A small network was trained on made-up records. Each row is its average activation on records with the value named, seen along a few directions.
Related values have similar rows: they may be neighbours, one step apart, or belong to one group.
In the rows, zero is written as 500.
Random noise pushes rows far along 12 fixed directions. That doesn't count. These rows show it; they differ only by the noise:
[417 804 495 535 569 588 333 539 415 463 679 467 639 544 435 866 482 352
 431 514 579 595 318 692 715]
[733 483 431 550 494 274 667 435 480 627 437 426 590 421 408 713 491 566
 650 289 631 466 651 394 351]
[418 334 487 504 270 548 536 389 737 371 289 769 325 613 440 407 620 509
 569 524 556 453 531 340 443]
[490 189 514 638 545 360 595 473 520 532 518 404 296 413 486 568 390 556
 565 389 449 452 617 494 273]
[413 679 539 510 483 542 610 459 484 507 587 625 404 587 536 555 423 589
 476 506 362 442 564 491 618]
[435 309 482 552 441 598 425 436 582 485 399 546 368 519 459 475 614 481
 583 573 550 473 481 489 333]
[346 644 444 440 510 667 326 477 422 472 412 466 425 393 577 506 724 369
 336 647 580 580 579 500 484]
[565 520 694 422 696 569 269 603 422 388 719 426 619 513 550  48 390 485
 798 593 552 455 387 277 593]
[443 810 403 597 304 421 520 349 434 409 545 518 665 638 580 684 496 727
 712 306 561 384 666 411 593]
[382 404 476 589 551 374 325 604 469 351 578 350 545 509 555 538 400 450
 518 430 642 612 450 593 517]
[435 757 535 710 356 560 541 519 527 479 654 649 579 571 463 682 552 524
 484 423 406 343 563 347 779]
[485 814 376 528 392 349 504 594 406 470 422 469 669 495 671 396 656 572
 451 417 680 542 768 290 642]
[467 702 661 528 566 233 735 796 582 520 714 572 363 625 425 529 307 511
 295 422 370 546 492 464 689]
[255 271 378 683 458 652 193 502 486 431 467 357 566 571 501 707 583 463
 451 573 565 539 343 848 376]


Values of S:
s9: [586  31 533 597 325 384 525 544 680 362 302 479 472 342 502 264 554 438
 420 385 492 471 593 288 430]
s3: [449 746 500 512 380 512 660 432 605 435 577 814 242 515 534 702 452 404
 481 432 514 568 548 387 726]
s5: [466 712 363 539 452 501 490 368 413 465 477 535 502 497 504 721 570 396
 600 531 692 653 382 574 577]
s6: [411 627 354 692 413 479 489 612 491 595 594 456 463 673 592 433 574 599
 667 617 578 500 413 536 437]
s1: [632 428 657 405 605 592 723 592 561 638 616 709 452 600 511 273 333 539
 475 580 236 378 408 593 666]
s8: [408 394 519 422 665 690 266 420 351 399 519 285 617 207 715 366 405 368
 276 604 345 575 436 610 672]
s4: [630 750 517 392 512 387 550 387 373 595 580 254 525 416 454 593 605 599
 643 387 533 487 536 518 271]
s7: [402 321 371 411 335 343 324 311 525 254 281 347 767 600 536 469 445 726
 621 305 625 462 602 543 322]
s2: [521 512 651 540 490 432 528 643 527 433 727 426 354 500 410 579 455 467
 537 388 404 410 453 396 483]
S is arranged as 3 separate groups.
- Which other values are in the same group as s1? Give them in the order they are listed. => s3, s7, s2
- Which other values are in the same group as s8? Give them in the order they are listed. => s9, s4

Values of F:
f9: [379 586 368 335 546 576 509 480 371 489 372 557 295 543 782 358 456 553
 418 649 558 715 629 660 452]
f8: [398 761 602 368 647 612 497 647 480 608 581 531 442 658 431 435 485 512
 348 760 343 511 289 590 582]
f6: [491  20 250 560 515 149 701 515 522 452 247 581 708 660 625 390 154 689
 425 315 607 699 576 795 559]
f2: [284 789 473 433 273 564 553 422 542 287 487 750 425 654 683 553 468 494
 340 532 434 564 505 612 811]
f4: [353 400 436 511 360 223 635 484 630 429 296 445 436 382 532 708 495 489
  53 332 435 597 688 584 458]
f5: [292 480 485 454 364 394 531 495 496 349 449 354 311 584 532 592 484 645
 352 420 391 537 558 671 334]
f3: [718 642 571 245 481 171 460 655 629 366 508 386 786 564 300 274 442 456
 586 378 708 599 349 274 462]
f7: [428 224 473 422 441 533 386 437 585 396 424 531 757 759 480 431 276 750
 620 435 400 338 422 743 377]
f1: [541 462 525 356 534 644 308 439 552 434 436 451 799 540 301 714 538 423
 401 480 534 491 303 732 577]
F is arranged as 3 separate groups.
- Which other values are in the same group as f6? Give them in the order they are listed. => f8
- Which other values are in the same group as f4? Give them in the order they are listed. => f2, f5, f3
